Q: array([-1.07,  0.35,  1.14, -0.38])
A: -0.38, -1.07

Q: array([-0.03,  0.82, -1.23,  1.10,  0.45])
A: 0.45, -0.03

Q:
array([[-19.3,  -5.5,  11.4, -16.2,  12.0,   1.7],
       [-22.0, -20.3, -10.4,  16.9,  14.1,  -1.7],
       [ -3.0,  -1.6, -14.9,   9.7,  -3.6,  -1.0]])
A: 1.7, -3.0

Q: array([-1.0, -9.5,  1.0, -2.2, 12.6])
A: 12.6, -1.0

Q: array([  5.0, -14.6,  15.2,   1.9])
A: 1.9, 5.0

Q: array([-0.068,  0.025, -0.140,  0.156])
A: 0.156, -0.068

Q: array([  68.15,   29.53,  122.12, -107.18,   64.42,  143.36,   -9.21])
A: -9.21, 68.15

Q:
array([[-0.08,  0.16,  0.09,  0.15,  0.05,  0.11],
       [ 0.09, -0.05, -0.13, -0.18,  0.07, -0.04]])
A: 0.11, 0.09

Q: array([-12.239,  -1.723,  11.858,   2.518,  11.366])
A: 11.366, -12.239

Q:
array([[-166.654,   57.838, -226.093,  105.770, -136.905,  219.115,
          72.234],
       [ 211.266,   23.963,  139.082, -146.260,  -49.189,  -16.819,
        -121.381]])
A: 72.234, 211.266
---
-.10  .41 -.18  .00
 .38 -.43  .48  .44
-.26 -.44 -.22 -.57
result: -.10

-.16  .02  .71  .09 result: -.16

-.03  .01  .04 -.60 result: -.03

 .35 -.47 -.59 -.18 -.69
-.34 -.27 -.36 -.47  .40
result: .35

-.48  .15  .05 -.03  .20
 .15  .14  .13  .64 -.08
result: -.48

-.46  .03  .40 -.43  .30  .17 -.32
 .68  .31 -.23  .41 -.22  .15  .50
-.54 -.15  .28 -.74  .36 -.14 -.26
result: -.46

 .03  .39 -.32 -.51 -.04 -.66
 .08 -.36  .78  .14 -.03  .26
 .04 -.37  .49 -.21 -.20  .21
result: .03
---
((-124.8, -166.2, -162.0, -66.1, -83.6, -32.2, 185.8), (31.0, -164.6, -162.0, 164.3, -83.6, -32.2, 185.8)) ans = -83.6
((1.091, -1.232, 1.518, -1.074), (0.248, -0.987, -1.546, -0.531)) ans = -0.987
((-0.588, 1.513, -0.794, -1.776, 0.101, 0.438, -0.983), (0.737, -1.078, 1.013, -0.415, 0.344, -1.235, -0.419)) ans = 0.344
((-94.46, -111.17, -168.32, 174.00), (-142.58, 12.64, -14.01, -89.19)) ans = 12.64
((-0.108, -0.052, -0.097, -0.045, -0.214, 0.041, 0.156), (0.024, 0.050, 0.025, -0.066, 0.085, 0.067, 0.130)) ans = 0.085
((0.13, 0.07, -0.11, -0.12), (0.12, 0.09, -0.15, -0.14)) ans = 0.09
---
-.66 -.19 -.41 -.54 -.21  .31 -> -.66, .31

 .52 -.68 -.21 -.70 -.42 -.20 -> .52, -.20

-.69 -.75  .40  .78  .58  .63 -> -.69, .63

 .66 -.48 -.79 -.01  .23 -> .66, .23

-.41  .06 -.34  .09  .76 -> -.41, .76

-.01 -.09 -.03 -.04 -.18
-.29  .57  .19  .00  .14
-> -.01, .14
---
.35,-.31,.61,-.26,.67,.17,.30
-.32,.29,-.31,.35,-.30,-.04,-.56
=> .35, -.56

-.56,.68,-.20,.22
.30,-.07,-.34,-.06
=> -.56, -.06

.21,-.39,.26,-.42,-.58,-.43,.63
-.22,.07,.32,.11,-.10,-.30,.62
=> .21, .62

.25,.01,.26,.07,-.13,-.47,.13
.14,.37,.00,.15,.41,-.25,-.33
-.13,.18,-.13,.11,.35,.79,.05
=> .25, .05

.61,.20,.79,.66,-.35 => .61, -.35

-.65,-.01,-.46,.40 => -.65, .40

-.37,.20,-.06,.22,.60,-.25 => -.37, -.25

-.21,-.10,.06,.18,.06,-.18
-.29,-.37,.23,.45,-.06,-.31
-.45,.01,-.34,-.44,.58,.38
=> -.21, .38

.57,-.44,-.19,-.34,.19
-.52,.55,-.31,.67,.20
=> .57, .20

.70,-.50,.09,-.35,.33,-.40,-.22 => .70, -.22
---
[ 10.7   4.5   4.9   2.1  14.2 -15.5] -> 10.7
[ -39.70  -71.65 -139.23 -173.68   39.87  199.75 -116.11] -> -39.70
[-1.11 -0.50 -0.38 -0.25 -0.12  1.64] -> -1.11
[  66.534 -163.900  128.320 -123.644  159.063   35.572  139.961] -> 66.534
[  7.499  13.616  19.739   8.027  11.047   0.306 -16.963] -> 7.499
[  68.9  -80.6  -33.5 -167.4  147.9 -194.0  -69.1] -> 68.9
[ -15.83 -196.50   50.26    3.93  108.16  -33.88 -128.95] -> -15.83
